These are the activations of a small neural network, seen along a few directions. Each row is one input.
In each table, some parts of the input vary, and every possible input appears once, in random order.
A made-up example of a description, with smaller parts first: one of 2 separate values, together with either a single point or one of 9 places around a ring or (one of 4 places along a line, together with one of 5 places around a ring).
Shared parts are said once, and a part with two or three values counts as separate values.

Other details of the inputs vary at random and push rows far along two fixed directions, the same in every table; ignore that.

A family of inputs:
R1: 0; -32; 32; 9; -18; -17; 4; 28; -1; -3; 6; 5; -6; -10; 4; -4; 3
R2: 10; -6; -28; -13; 12; 37; 3; 17; -16; 22; -11; -23; 29; -10; 7; 4; -4
R3: 11; -5; -15; 14; -22; 5; -33; -5; 6; -10; 7; 26; 21; -8; 57; -18; -24
R4: -13; 1; 13; 15; -14; -22; -13; -2; 21; -12; -3; 29; -22; 2; -3; -3; 2
R5: 25; -5; -30; -3; -17; 22; -44; -18; -15; -11; 10; -31; 3; -20; 39; -35; -33
R6: 9; -1; -4; 12; -18; -8; -10; -10; 7; 6; 5; 17; 11; 9; 38; -9; -10
R7: -1; 39; -20; -18; 27; 8; 17; -10; -19; -3; -14; -17; 5; 20; -35; 13; 13
R8: -15; 35; -3; -20; 26; -6; 55; -19; -12; 18; -3; -17; 2; 35; -29; 27; 24
R9: -9; 36; -32; -31; 25; 14; 27; -16; -12; -6; -6; -18; 19; 20; -19; 19; 11
R10: -18; -4; 33; 27; -20; -34; 12; -1; 24; -19; 19; 33; -21; 7; 9; 1; 3
R11: 9; 3; -26; -3; -13; 8; -39; -10; 7; -18; 0; 14; 24; -4; 43; -9; -24
R12: -1; -39; 26; 18; -15; -9; -7; 14; 11; -2; 12; 12; -2; -26; 11; -11; -14
R13: -22; 14; 45; 14; -7; -40; 17; 4; 23; -6; -1; 31; -49; 22; -52; 19; 28
R14: 23; -7; -19; 3; -25; 18; -51; -10; -2; -5; 10; -17; -8; -18; 41; -30; -29
R15: 4; -30; 19; 10; 1; -1; -12; 14; 21; 8; 9; 10; -2; -23; 9; -12; -6
R16: -1; 33; 2; -13; 26; -1; 19; -8; -13; 7; -21; -5; -21; 20; -46; 21; 21
R17: -5; -3; 36; 31; -13; -30; -13; -3; 8; -22; -1; 20; -35; 4; -9; -1; -2
R18: 17; -8; -25; -29; 8; 34; 3; 16; -28; 20; -18; -29; 34; -6; 5; 1; 5
R19: -19; -14; 30; 6; 6; -14; 36; 24; 5; 11; 3; -3; -19; 1; -30; 18; 19
R20: -8; 31; -34; -17; 25; 8; 17; -17; -13; -4; -10; -16; 12; 14; -26; 10; 11
R21: -11; -33; 36; 12; -11; -8; 6; 15; 18; 10; 10; 17; -16; -13; -13; 4; 11
R22: 15; -5; -36; -23; 37; 35; 6; -3; -20; 16; -1; -39; 41; -15; -2; -3; -3
Each input here is: one of 2 separate values, together with either a single point or one of 4 places along a line or one of 6 places along a line.
Q: The inputs of R20 and R4 match in every part but the choice among 2 separate values. If R5 is changed in the same way as R20 into R4, which row does it become?
A: R14

A family of inputs:
R23: -15; -7; 38; 8; -1; -21; 14; 4; 16; 0; 12; 5; -45; 0; -35; 4; 16
R24: 17; -30; 0; 17; -25; 4; -34; 9; 1; -10; 3; 8; 20; -21; 51; -22; -29
R25: -8; -7; 34; 8; -9; -18; 10; 5; 7; 0; 7; 1; -41; 2; -23; 1; 12
R26: -1; 13; -14; -25; 28; 18; 29; 8; -21; 23; -17; -21; 14; 9; -35; 20; 23
R27: 12; 29; -43; -20; 18; 22; 2; -14; -26; 5; -12; -24; 29; 12; 5; 5; -4
R28: 13; 31; -44; -22; 17; 24; -7; -13; -27; 1; -18; -21; 25; 11; -3; 4; -1
R29: -7; -19; 25; 13; -2; -10; 4; 16; 14; 0; 0; 15; -12; -8; -12; 2; 7
R30: 2; 15; -30; -26; 15; 22; 17; -5; -20; 16; -3; -25; 24; 8; -2; 10; 6
R31: -8; -2; 20; 11; -14; -16; 5; -1; 12; -2; 7; 17; -16; 7; 6; 1; 4
R32: 18; -11; -13; 21; -24; 1; -57; -6; 8; -26; -3; 17; 12; -18; 46; -26; -35
R33: 16; -15; -16; 23; -22; 0; -47; -8; 7; -22; 2; 12; 20; -18; 54; -27; -38
R34: 0; 24; -27; -23; 25; 17; 17; -14; -12; 15; -2; -17; 18; 11; -13; 12; 10
R35: -23; -7; 34; 7; -5; -24; 25; 6; 21; 0; 14; 17; -27; 5; -20; 9; 16
R36: -16; -15; 37; 9; -1; -20; 22; 12; 18; 0; 10; 16; -21; 0; -20; 8; 14
Q: The inputs of R27 and R33 match in every part but one. If R24 is changed in the same way as R27 into R33, which row does it become?
A: R36
Q: Describe the family of inputs behind these rows.
A: one of 2 separate values, together with either a single point or one of 6 places along a line
Q: Change only the choice among 2 separate values in R25. List by row number the other rows that result.
A: R23
